These are the activations of a small network on made-up records, seen along a few directions, one row for each record.
Here are examples, each followed by its value of one field, Nek.
The largest differences between rows may come from other fields.
In the rows, zero is written as 500.
Random noise pushes rows far along 19 fixed directions. That doesn't count. These rows show it; they differ only by the noise:
[549 507 396 597 287 403 690 542 534 491 279 409 465 468 645 394 521 645
 569 630 399 403 397 481 535 489 427 616 545 544 653 563 446 391 337 583
 428 584 595 486 489 464 484]
[321 482 403 496 615 425 474 458 531 626 620 578 686 612 354 478 700 349
 514 395 551 551 518 501 366 556 488 346 536 450 672 334 463 407 561 471
 663 435 292 335 488 519 467]
[614 460 560 644 540 486 552 549 584 235 485 474 521 361 483 382 348 528
 481 628 641 552 573 406 569 560 407 524 409 568 673 559 348 420 665 565
 553 341 539 268 600 582 383]
[338 528 552 429 484 500 275 323 504 507 681 554 405 434 444 520 643 427
 506 411 587 479 373 474 254 425 641 593 496 401 345 486 429 708 563 320
 521 515 475 539 502 535 469]
[476 410 413 532 530 545 426 542 439 447 480 466 594 532 443 607 521 614
 499 424 385 508 461 538 477 457 438 444 570 610 566 545 620 366 478 518
 522 428 553 412 519 429 598]
[504 477 395 522 491 543 495 491 571 523 416 518 514 382 580 576 529 472
 500 344 454 497 570 562 373 445 475 612 487 479 659 659 562 427 731 452
 550 458 602 445 486 410 522]
[526 513 471 439 609 620 548 413 700 624 687 627 483 415 604 549 526 338
 562 463 550 457 535 324 528 555 484 449 416 429 539 417 413 524 544 403
 463 476 421 470 396 558 388]
[343 497 373 584 383 492 643 573 558 476 377 445 285 515 585 351 544 586
 579 612 523 389 410 507 644 655 364 475 431 677 393 380 538 571 401 670
 431 356 628 611 614 727 592]
[531 365 482 467 510 597 298 503 304 502 578 381 526 396 433 670 424 529
 469 346 444 636 494 533 597 441 506 530 621 478 454 649 588 342 621 567
 445 405 547 616 620 379 544]
[628 714 620 608 482 539 396 576 439 565 666 441 458 478 330 568 311 532
 377 472 719 614 574 342 818 457 471 448 690 528 420 545 599 217 669 663
 429 507 415 694 425 546 390]
[531 652 429 502 287 395 603 604 615 429 594 452 439 430 481 503 503 337
 617 381 614 307 479 405 523 582 514 543 727 594 522 417 499 344 479 664
 522 312 523 576 463 476 397]
[611 496 557 483 383 370 708 612 418 433 397 567 573 555 632 569 317 583
 425 497 251 324 613 499 446 641 525 473 441 633 643 487 499 548 392 362
 430 458 493 561 427 369 444]
[248 480 404 652 596 634 441 498 428 550 411 499 421 464 410 395 541 593
 447 533 555 680 634 583 675 529 316 434 329 623 517 598 706 472 761 553
 483 325 596 516 656 649 579]
[469 471 386 615 372 629 323 445 328 660 358 235 299 285 341 521 547 575
 557 524 721 541 341 486 330 378 443 578 627 634 295 566 521 532 721 570
 481 610 438 622 642 441 649]
[596 535 636 356 678 442 497 644 486 417 560 621 561 496 429 600 396 479
 425 373 443 454 538 491 364 592 624 558 550 444 466 463 478 782 577 389
 554 389 438 546 417 479 421]
[353 454 496 465 577 485 485 618 434 339 404 537 464 545 513 511 457 536
 500 459 448 518 611 675 520 640 479 503 367 629 458 538 619 704 578 518
 512 266 686 574 635 603 601]
[538 608 609 590 542 399 601 488 472 436 411 618 395 478 493 505 371 666
 400 560 454 417 454 416 461 452 546 489 426 455 547 575 489 562 554 344
 467 635 516 517 439 509 458]
[524 452 452 403 478 574 437 412 442 442 521 369 488 376 334 595 456 252
 749 489 725 526 585 593 448 463 520 469 524 557 447 553 588 373 631 607
 609 433 544 463 682 239 662]
[380 462 546 382 630 403 483 599 306 396 476 434 764 577 305 568 500 527
 557 574 495 536 614 628 399 506 626 541 537 471 675 587 445 505 353 392
 592 534 472 336 523 308 442]
[500 717 442 499 532 475 752 600 763 618 456 590 424 523 474 437 540 362
 584 503 650 357 567 421 521 570 472 491 516 488 521 355 513 457 534 547
 604 532 439 477 331 559 452]
[656 415 477 535 634 499 533 615 391 404 263 499 528 403 364 476 447 501
 592 500 420 651 481 518 475 497 403 451 532 570 509 552 573 634 643 582
 549 372 488 462 640 396 583]

[493 399 568 383 400 498 463 477 392 540 410 360 413 504 560 570 424 438
 491 492 502 541 554 667 491 481 625 633 426 366 307 548 412 461 470 471
 524 677 553 640 586 395 597] => h5
[359 528 483 353 448 576 495 541 636 556 732 477 565 626 630 553 493 569
 413 474 553 306 615 601 552 668 526 616 490 580 538 428 593 497 396 554
 477 373 600 547 374 602 516] => h1
[594 619 636 406 446 501 573 287 589 586 591 688 462 597 613 439 440 498
 531 693 506 377 498 452 425 543 517 444 306 547 443 385 591 803 399 370
 409 611 442 598 380 457 573] => h4
[359 254 377 561 329 509 236 379 468 491 467 358 595 557 685 483 707 502
 460 433 452 630 440 674 296 460 469 572 425 539 519 514 343 460 505 502
 550 523 563 399 637 608 599] => h2
[505 544 526 472 407 367 521 503 413 412 488 509 506 523 471 448 543 505
 570 532 429 418 383 478 413 490 562 488 608 532 478 468 480 633 309 483
 452 484 487 537 515 444 462] => h8
[363 561 677 385 618 467 449 625 534 345 531 558 403 583 321 464 460 523
 366 437 542 481 555 630 451 536 650 637 442 391 227 432 519 663 536 423
 676 439 546 499 478 592 516] => h6
[403 426 549 523 261 657 356 625 489 472 551 437 489 499 460 421 562 487
 291 360 299 511 661 513 389 553 476 623 445 726 176 353 488 542 467 292
 534 271 393 486 412 520 378] => h8
[609 474 512 514 523 529 413 441 633 268 522 516 624 506 447 547 520 481
 608 514 512 544 468 513 448 339 494 522 511 500 583 589 528 313 459 519
 636 516 621 214 479 378 569] => h6
[629 584 534 432 415 481 543 579 550 518 252 484 587 490 405 354 557 317
 593 502 500 669 685 676 394 458 494 692 499 488 468 551 595 594 628 543
 655 475 479 470 477 282 534] => h7
[524 534 398 459 644 565 535 628 573 625 433 476 487 570 508 562 550 475
 598 480 577 557 468 523 644 523 445 457 575 482 420 449 558 503 482 686
 515 548 530 594 462 625 597] => h3
[539 412 587 379 450 544 406 466 578 420 669 497 622 528 658 430 513 440
 489 542 443 597 580 523 610 567 530 634 432 436 501 499 385 558 353 507
 437 384 554 473 484 559 378] => h1
[537 536 552 610 523 578 474 590 591 412 417 427 535 475 484 451 469 552
 460 616 610 590 618 469 538 433 467 584 434 551 495 567 364 400 514 454
 557 602 521 311 432 577 402] => h1
[571 606 562 601 483 460 418 484 382 511 489 638 595 611 247 587 502 637
 371 397 335 441 441 437 234 384 479 311 605 715 469 419 745 517 559 309
 570 511 304 439 350 309 589] => h7
[532 503 463 619 225 389 510 355 422 685 437 355 591 469 613 377 491 489
 415 600 677 510 604 564 327 557 460 561 463 567 775 536 384 419 705 536
 488 608 354 510 549 442 473] => h3
[505 405 459 545 432 457 427 507 290 487 552 444 509 406 555 595 447 690
 398 385 312 479 373 450 552 478 509 526 653 489 604 647 529 432 500 511
 337 414 549 635 563 469 437] => h3
[201 648 430 616 570 540 562 673 347 514 565 371 508 580 396 541 379 863
 404 696 705 331 585 508 752 631 413 440 539 759 671 587 680 414 438 617
 365 447 618 576 496 693 489] => h5
[476 619 360 669 328 347 357 266 594 692 482 612 619 542 691 371 784 490
 506 476 597 533 361 479 152 518 375 464 536 653 847 479 524 767 730 534
 433 476 413 534 460 661 519] => h6
[327 550 574 599 203 397 328 290 479 380 770 502 476 669 446 372 570 589
 369 552 577 333 388 489 352 514 507 380 495 714 416 307 549 447 367 462
 503 405 440 444 513 595 550] => h8
[499 543 633 566 554 326 531 530 440 373 550 579 416 562 380 531 374 567
 353 452 521 399 406 425 431 521 588 377 525 446 442 392 412 471 536 430
 581 545 407 491 511 569 478] => h5
[746 426 478 536 765 740 361 648 566 397 391 360 523 325 490 693 429 685
 559 556 567 630 369 390 564 287 459 632 628 462 460 726 394 450 501 543
 466 690 616 337 432 518 503] => h4
[488 481 381 580 603 678 666 495 648 667 459 486 516 440 652 491 416 753
 356 602 548 352 606 500 534 530 344 548 381 559 781 602 606 406 649 499
 459 562 562 352 389 560 545] => h2
[633 412 573 616 234 318 269 522 237 437 325 386 725 583 489 394 594 585
 407 530 317 722 417 565 245 459 486 562 622 664 530 499 363 661 432 466
 466 513 331 515 559 419 445] => h4
[500 498 536 522 443 485 445 354 562 474 650 516 548 367 413 376 556 402
 507 545 648 478 483 401 278 516 513 560 483 501 604 443 369 576 648 419
 576 405 342 329 518 447 381] => h7
[453 550 578 707 260 570 323 304 386 450 550 404 470 284 527 316 506 646
 411 706 591 578 528 368 444 365 442 643 426 637 586 717 416 556 586 339
 313 516 508 444 537 500 288] => h2

Here are new rows. What is Nek for each?
[377 391 443 545 543 505 386 605 354 578 480 340 437 342 439 537 544 615
 349 359 503 550 379 481 432 467 561 669 657 341 472 586 322 474 634 483
 505 531 444 551 573 586 383] => h5
[601 443 386 529 577 573 488 566 599 477 462 397 614 475 682 619 457 557
 535 531 649 444 539 532 449 550 419 503 522 635 729 581 441 489 563 621
 475 518 604 391 488 598 556] => h2
[337 454 537 607 291 570 267 484 439 365 547 412 565 502 584 425 606 606
 411 528 337 695 580 510 662 377 489 669 448 545 461 679 423 312 324 388
 385 464 655 446 496 567 308] => h1
[705 418 530 444 540 520 436 557 530 327 491 513 537 580 606 649 415 560
 580 505 400 478 383 489 511 527 486 424 528 630 418 458 507 592 332 567
 447 471 599 515 498 520 635] => h7
[477 454 509 501 512 738 426 425 413 709 400 410 444 494 560 597 449 606
 437 611 499 568 629 557 510 387 479 516 319 551 346 604 548 483 504 320
 411 786 498 554 440 428 604] => h8
[354 535 495 717 306 447 275 393 402 412 614 408 407 444 532 489 542 466
 475 500 696 559 471 402 485 484 490 409 486 658 469 527 328 403 593 473
 410 472 504 554 624 705 393] => h3
[202 552 371 436 579 515 579 680 446 553 462 440 499 433 382 441 668 377
 652 468 517 560 604 532 680 561 518 586 578 442 500 553 497 494 408 550
 492 354 566 557 556 546 332] => h1
[492 490 584 449 425 410 538 329 392 530 582 579 438 450 561 550 412 219
 564 472 521 523 622 465 501 554 603 364 342 407 493 484 384 478 564 353
 452 542 417 636 610 383 430] => h4
